These are the activations of a small neural network, seen along a few directions. Each row is one input.
Each table varies a few parts of the input and shows all the possible inputs, shuffled.
A made-up example of a description, with smaller parts first: one of 3 separate values, together with either a single point or one of 9 places along a line or (one of 6 places along a line, together with one of 8 places around a ring).
Shared parts are said once, and a part with two or three values counts as separate values.

Other details of the inputs shift rows strongly along two fixed directions, in all tables alike. That doesn't count.

Table:
row 1: -0.69 -1.26 0.10 -0.52 0.33 2.44 -2.50 0.61 1.31 -0.89 -0.87
row 2: 0.16 0.19 -0.03 1.27 -0.02 0.54 -0.70 0.47 0.18 -1.59 1.89
row 3: -0.94 -1.03 0.16 1.86 0.18 -0.43 -0.55 1.90 -0.68 -0.09 1.04
row 4: 0.41 -0.85 -0.17 1.77 0.27 -0.30 0.14 2.35 -0.74 -0.51 -0.76
row 5: -0.59 -0.54 0.45 1.79 0.08 -0.92 -0.32 1.23 -0.47 0.04 -0.51
row 6: 1.58 0.06 0.18 1.18 -0.14 0.83 -0.04 0.66 -0.11 -1.88 -0.02
row 7: -0.32 0.77 0.22 0.65 0.86 0.88 -1.47 1.13 -0.44 -1.43 0.44
row 8: 0.62 0.11 0.21 2.22 0.11 -0.80 -0.89 1.20 0.36 -0.61 0.14
row 9: -1.41 0.14 -0.02 1.13 -0.23 0.87 -0.20 1.77 -0.25 -0.37 1.05
row 10: -0.02 0.16 -0.01 1.11 -0.31 1.09 0.39 2.28 -0.41 -0.82 -0.75
row 11: -0.16 -3.66 3.55 0.13 -1.43 5.47 -1.73 -5.00 -1.71 3.76 -2.22
row 12: -0.68 -0.71 0.57 1.22 1.15 -0.81 -0.21 1.37 -0.41 0.10 0.25
row 13: 0.80 0.75 -0.72 0.70 -0.10 0.85 -0.91 2.36 -0.55 -2.19 -0.33
row 14: 0.84 0.64 -0.10 -3.15 0.73 -3.31 3.16 -4.37 0.14 3.61 0.37
row 15: 0.73 0.26 -0.22 -3.21 -0.38 -3.08 3.48 -5.14 -0.38 4.46 0.95
row 16: -0.21 1.01 -0.01 0.84 -0.23 0.52 -1.30 0.67 -0.48 -1.27 -0.31
row 17: -0.93 1.03 0.08 -3.70 0.33 -1.85 3.55 -3.72 -0.21 3.36 -0.17
row 18: 0.00 -2.70 3.30 -0.02 -1.57 4.32 -1.88 -4.02 -0.83 2.57 -3.17
row 19: 1.69 -0.26 -0.25 1.91 0.23 -0.23 -0.14 1.76 0.01 -0.75 -0.18
row 20: -0.26 2.72 -7.06 -6.81 0.07 -4.98 1.25 4.35 5.42 -3.75 1.19
row 21: -0.52 0.61 -0.45 0.64 -0.08 0.86 -1.29 1.08 -0.65 -1.14 1.22
row 22: 0.63 1.72 -0.87 -3.61 -0.39 -3.10 3.27 -4.78 0.64 1.73 0.20
row 23: -1.12 0.60 0.29 1.33 -0.35 0.47 -0.23 1.54 0.01 -0.61 -0.43
row 24: 0.39 0.26 0.79 1.28 0.89 0.66 -0.85 0.28 0.26 -1.71 0.97
Each input here is: one of 4 places along a line, together with either a single point or one of 5 places around a ring.
Changing only the place on the line of 4 turns row 5 into row 12. The same change can be made to row 22. Which row results?
Answer: row 24
List by row number the other rows that have the place on the line of 4 in common with row 21.
Answer: row 2, row 3, row 9, row 11, row 15
Change only the place on the line of 4 in row 13. List by row number the other rows that result.
Answer: row 7, row 16, row 21
A walk changes only the place on the line of 4. It starts at row 15 and steps to row 14. List the rest of the walk in order.
Answer: row 8, row 19

Table:
row 25: -0.39 0.67 -0.84 1.88 0.26 -0.52 -0.19 3.34 0.11 -2.42 1.70
row 26: -0.39 0.93 -0.66 2.07 0.09 -0.73 -0.59 2.98 -0.25 -2.61 1.29
row 27: -0.71 0.51 -1.11 2.78 1.40 -1.28 -1.07 4.46 1.01 -2.56 0.92
row 28: -0.71 1.01 -1.53 -3.01 0.24 -1.24 1.04 -0.63 0.65 0.55 0.18
row 29: -0.10 -0.74 -0.23 6.94 0.65 1.92 -4.37 8.26 0.40 -4.80 0.67
row 30: -0.70 0.27 -0.99 -0.90 0.03 -2.41 2.34 -0.87 -0.33 1.48 0.50
row 31: -0.05 1.30 -1.80 -2.96 -0.32 -1.26 1.27 -0.79 0.91 -0.23 -0.65
row 32: -0.27 0.74 -1.27 -1.25 0.45 -2.38 1.98 -0.18 -0.43 0.43 1.15
row 33: -0.60 -1.90 3.23 0.99 -0.90 3.09 -0.83 -2.27 -1.74 2.66 -1.93
row 34: 0.93 1.26 -1.18 -1.24 -0.09 -2.22 2.11 -0.43 0.35 0.66 0.82
row 35: 0.25 -2.71 3.31 1.73 -0.65 2.67 -1.38 -2.57 -1.16 2.22 -1.37
row 36: -0.63 1.20 -1.42 -2.61 -0.03 -0.71 1.30 -0.81 0.90 0.36 0.26
row 37: 0.50 0.16 -1.52 -2.61 0.11 -1.30 0.88 -0.79 0.94 0.16 -0.10
row 38: -0.51 0.74 -1.47 -2.67 0.26 -1.48 0.80 -0.98 0.69 0.77 0.94
row 39: -0.54 0.45 -1.56 -2.93 -0.37 -1.65 1.26 0.15 1.22 0.46 -0.76
row 40: -0.19 -0.80 2.57 0.78 -0.76 3.10 -0.82 -2.76 -1.76 1.59 -1.64
row 41: 1.17 -5.42 7.86 4.90 -1.76 7.65 -2.83 -4.66 -4.28 4.17 -4.08
row 42: 0.18 0.20 -1.30 -2.48 0.43 -1.71 0.63 -1.20 1.16 0.35 0.69
row 43: 0.17 1.45 -0.66 -1.12 0.77 -2.55 2.09 -0.49 0.50 0.29 1.01
row 44: 0.45 0.45 -0.30 6.20 0.37 1.55 -4.23 7.72 0.30 -5.69 1.09
row 45: 0.82 0.93 -1.48 -1.13 0.43 -2.41 1.53 0.13 0.07 0.54 0.68
row 46: 1.04 -1.63 2.60 1.09 -0.91 2.98 -0.95 -2.98 -1.49 1.25 -1.90
row 47: 0.55 -1.67 2.94 0.46 -0.93 3.75 -0.16 -2.68 -1.65 1.91 -2.17
row 48: -0.99 0.51 -1.46 -2.11 -0.11 -1.79 0.69 -0.31 1.15 0.87 0.71
row 49: 0.57 0.53 -1.62 -2.53 -0.15 -1.06 1.33 -0.98 1.32 -0.04 0.09
row 50: 0.24 0.55 -1.35 -2.32 0.15 -1.43 1.01 -1.30 1.54 0.10 0.88
row 51: -0.07 -0.94 2.36 1.26 -0.66 2.74 -1.30 -2.44 -1.52 1.32 -0.70
row 52: -0.05 0.55 -1.44 -3.09 0.01 -1.01 1.16 -0.39 0.69 0.29 -0.56
row 53: 0.00 -1.26 2.46 0.98 -0.56 3.02 -0.79 -2.44 -1.33 1.78 -0.42
row 54: 0.22 0.79 -1.25 -2.07 0.00 -1.64 0.54 -1.62 1.21 -0.11 0.50
row 55: -0.33 0.90 -0.24 6.10 1.33 0.84 -4.19 8.13 0.82 -6.44 1.53
row 56: 0.15 0.98 -0.64 -1.13 1.23 -2.56 1.75 -0.58 0.00 0.65 0.67
Changing only one part turns row 39 into row 31. The same change can be made to row 33. Which row results?
Answer: row 40
Describe the family of inputs behind these rows.
Answer: one of 4 places along a line, together with either one of 3 separate values or one of 5 places around a ring
Change only the choice among 3 separate values in row 29. List by row number the other rows that result.
Answer: row 27, row 30
A walk changes only the place on the line of 4. It starts at row 35 and steps to row 42. List the rest of the walk in order.
Answer: row 50, row 54
List by row number the other rows that have the place on the line of 4 in common with row 32.
Answer: row 28, row 37, row 38, row 42, row 45, row 52, row 56
